A small network was shown many inputs. Here are its activations along a few directions, one row for each input.
Each table varies a few parts of the input and shows all the possible inputs, shuffled.
A made-up example of a description, with smaller parts first: one of 8 places around a ring, together with either a single point or one of 11 places around a ring or (one of 2 separate values, together with one of 6 places along a line).
Shared parts are said once, and a part with two or three values counts as separate values.
(in the rows, 128 means zero)

Table:
r1: [143 156 163 151  79 166 127 145 114 157 149  86  81 170 167 105 103  63
 149  99]
r2: [154 133 123 101 120 102 135 139 116  87 101 139 166  98 107 117 148 173
 149 127]
r3: [ 79 129 107 131 153 123 112  99 152 159 125 148 113 149 134 143 133 129
 122 125]
r4: [116 135 106 169 156  88 133 128 130 121  99 166 148 119 158 133 117 136
  66 132]
r5: [172 148 124 113  79 151 134 179  97 103 126  89  90 191 159 107  89  89
 107 107]
r6: [127  99 136 113 122 142 143 116 132 100 112 154 148 122  80 154 135 169
 123 156]
r7: [154 100 117 102 118 126 144 117 138  87  95 137 158 128  86 146 150 152
 138 150]
r8: [128 101 148 139 117 147 143  77 150 148 117 132 143  98  97 143 156 133
 181 137]
r9: [121 160 165 137 104 156 130 158  95 141 157  96  59 184 154 119  85  86
 129 101]
r10: [136 101  98  90 130 111 124 111 173  94 109 140 165 142 106 148 110 115
 117 158]
r11: [112 132 131 102 127 128 140 172  93 108 138 106 171  89 112 160 151 177
 131 146]
r12: [178 140 153 156 119 162 109 146 118 162 176 102  61 151 159  65 129  68
 133 108]
r13: [103 109 146 130 139 142 134  92 130 130 124 143 120 115  73 155 136 153
 162 135]
r14: [ 82 109 126 118 150 131 112  87 165 132 138 146 127 127  95 158  99 115
 140 142]
r15: [182 135 139 128 127 161 117 176 102 116 175 114  60 167 152  78 104 115
  74 122]
r16: [129 135 154 137 121 123 137 101 128 150 124 136 156  70 116 114 155 153
 189 110]
r17: [136 133 111  89 123 115 142 171  98  93 119  90 178  91 117 149 167 158
 144 139]
r18: [112 128 120 191 152  95 130  90 147 166 106 147 147  98 175 120 142  98
 120 103]
r19: [156 142 157 142 146 153 112 158 100 146 186 111  39 165 148  78 112  92
 114 112]
r20: [128 131 143 114 126 117 134 141 112 101 118 156 158  95 102 125 132 192
 135 134]
r21: [145 133  86 157 149  71 130 127 133 111  82 150 157 124 162 127 130 118
  82 128]
r22: [207 134 116 119 123 149 116 173 100 105 156 101  73 173 154  67 114  97
  91 118]
r23: [134 120  78 104 130 102 118 120 157 121  93 139 149 160 143 134 142 129
  98 143]
r24: [106  99 129 127 128 133 120  72 187 150 131 134 149 111 120 145 117  97
 160 145]
r25: [104 141 154 131 144 117 128 118 110 133 131 145 133  89  93 125 134 176
 172 111]
r26: [ 89 138 117 185 175  93 127 109 130 148 114 158 124 114 152 132 122 119
 104 104]
r27: [147 149 146 121  83 163 135 180  98 113 145 102  79 185 157 120  77 107
  90 110]
r28: [108 102 118  99 135 129 122 109 167 106 125 156 156 135 101 156  96 132
 100 163]
r29: [110 140 139 129 117 130 143 135 111 156 146  85 166  65 122 146 176 138
 186 129]
r30: [105 122  98 114 136 119 119 119 153 133 110 155 140 155 139 141 129 146
  82 148]
r31: [103 119 109 139 131 125 117  82 171 178 118 137 137 133 158 130 153 108
 141 125]
r32: [ 88 144 140 121 139 124 132 150  92 139 151  94 144  83 100 158 154 161
 168 127]
Question: The inputs of r28 and r24 match in every part but one. If r30 is changed in the same way as r28 into r24, which row does it become?
Answer: r31
Question: Describe the family of inputs behind these rows.
Answer: one of 4 places along a line, together with either one of 2 separate values or one of 6 places along a line
Question: Which other rows agree with r13 in the place on the line of 4? List them by row number.
Answer: r3, r9, r14, r19, r25, r26, r32
Question: Start at r21 and move only the place on the line of 6, one step at a time. The first step leads to r23. Which rows follow, in order?
Answer: r10, r7, r2, r17

Table:
r33: [ 91  92  78 167 183  99  97  27 228 180  98 203 119 161 169 120 122  86
  80 131]
r34: [177 159 167 150  88 178 124 172  87 133 163 101  27 202 172  73  79  76
 105  94]
r35: [180 155 145 135 108 165 118 199  78 131 182  65  49 179 175  79 111  71
 111 106]
r36: [ 91  92 143 104 120 135 149  76 157 131 111 131 206  54  63 184 174 171
 205 158]
r37: [123 124 107 144 144  85 142 104 131 131  81 147 198  66 116 143 190 170
 153 134]
r38: [186 155 177 145  98 172 120 183  81 129 175 101  30 191 164  64  85  81
 108  93]
r39: [120 101  80 175 167  96 102  70 206 140 101 192 125 167 160 125  80  67
  41 148]
r40: [ 99 122 129 129 135  94 140  85 145 136 100 135 210  38  97 155 172 166
 203 129]
r41: [ 95 135 115 150 163  83 136 117 113 135  99 155 179  65 110 148 178 189
 138 131]
r42: [130 113  95 106 128  92 145 125 137  97  83 142 207  85 121 155 155 174
 121 149]
r43: [187 154 147 132 113 165 124 194  72 122 181  72  44 167 165  76 104  81
 107  95]
r44: [121  95 124  79 117 130 134  88 160 109 108 136 176 105  60 165 148 163
 180 164]
r45: [ 72 122  86 178 162  84 116  68 193 164  83 173 124 182 191 152  91  58
  66 121]
r46: [165 154 142 143  87 178 122 171  98 143 164  85  38 202 170  90  85  73
 102  92]
r47: [179 165 156 127  92 165 117 198  92 142 183  73  48 190 184  74 109  67
 107 111]
r48: [ 61 104 152 112 142 134 144  92 137 136 130 140 187  52  57 191 162 191
 190 155]
r49: [ 92 108 133  87 138 130 129 103 141 113 125 144 156 105  55 171 136 182
 163 161]
r50: [166 162 139 122  88 177 111 185  95 147 175  73  52 199 174  82  93  66
 108 102]
r51: [ 69 133 138 137 156  93 136 101 125 142 117 144 191  36  90 161 161 185
 189 125]
r52: [108 116 115  90 139 115 131 135 129  84 108 150 166 118  85 160 130 181
 118 151]
r53: [101 126 104 113 148  91 139 138 119 101 101 149 188  87 116 161 144 193
 105 145]
r54: [136 103 106  83 118 115 137 122 147  80  91 143 185 116  89 154 142 161
 136 155]
r55: [194 155 167 135 110 170 130 191  74 120 184  90  38 177 159  61  95  90
 108  96]
Question: Describe the family of inputs behind these rows.
Answer: either one of 3 separate values or one of 8 places around a ring or (one of 2 separate values, together with one of 6 places around a ring)

Table:
r56: [133 121 161 220 158 167 106  87 156 194 181 146  15 179 181  78  77  21
  86  97]
r57: [123 149 138 165 145 161  82 115 145 200 186 121   9 218 192  69  75  33
  99  94]
r58: [ 63 138 144 118 136 114 153 140  96 126 125 124 191  55  87 187 149 205
 158 137]
r59: [104 107 141  98 147 129 129 120 122  87 123 165 155  89  47 157 132 211
 147 157]
r60: [146 169 128 158 100 138 125 196  91 120 124 115  56 237 216 101  65  61
  35  95]
r61: [199 148  89 141 123 134 107 199 107 119 152  97  55 221 205  77  98  59
  17 132]
r62: [219 170 200 121  58 177 145 215  43  98 181  38  70 134 133  72  96  82
 187  90]
r63: [215 150 184  91  37 216 134 199  78 141 196  28  77 145 144  71 153  93
 194 112]
r64: [ 88  90  98  71 140 113 128  92 183 105 109 143 197 112  76 189 137 147
 138 178]
r65: [120  83 111  86 147 113 126  75 184  96  98 181 176 118  60 154 138 167
 136 173]
r66: [ 72 111 127  84 141 128 132 135 122  96 133 129 177  84  64 192 131 193
 147 160]
r67: [122 111  86 152 156  67 130  68 170 132  62 179 209  67 121 133 177 157
 144 129]
r68: [236 148 114 128 127 140 115 211  85  82 159 119  39 207 200  32  76  90
  20 100]
r69: [ 95 134 158 130 140 115 149 125  96 117 116 159 170  59  71 154 150 222
 157 134]
r70: [ 81  83  81 119 130  95 139  45 207 134  61 159 222 100 117 196 146 128
 142 163]
r71: [115 160 128 160 107 147 107 130 145 163 142 124  30 236 200 105  48  41
  75  89]
r72: [184 158 177  87  75 204 142 214  33 112 187  40  44 165 105  96 140 138
 176  99]
r73: [114  75  94 134 138  93 137  27 210 125  49 197 201 107 103 162 148 148
 138 157]
r74: [ 69 135 122 138 164  85 137 112 124 154 120 123 192  44 123 165 187 168
 174 131]
r75: [101 129 135 150 170  84 133  97 126 146 110 159 171  49 108 133 189 185
 171 127]
r76: [ 89 120  74 138 150  70 132  85 167 141  73 141 229  62 135 166 175 139
 148 134]
Question: Describe the family of inputs behind these rows.
Answer: either one of 3 separate values or one of 6 places along a line or (one of 2 separate values, together with one of 6 places around a ring)
Question: Start at r70 and move only the place on the ring of 6, one step at a time. The first step leads to r76. Which rows follow, in order?
Answer: r74, r58, r66, r64
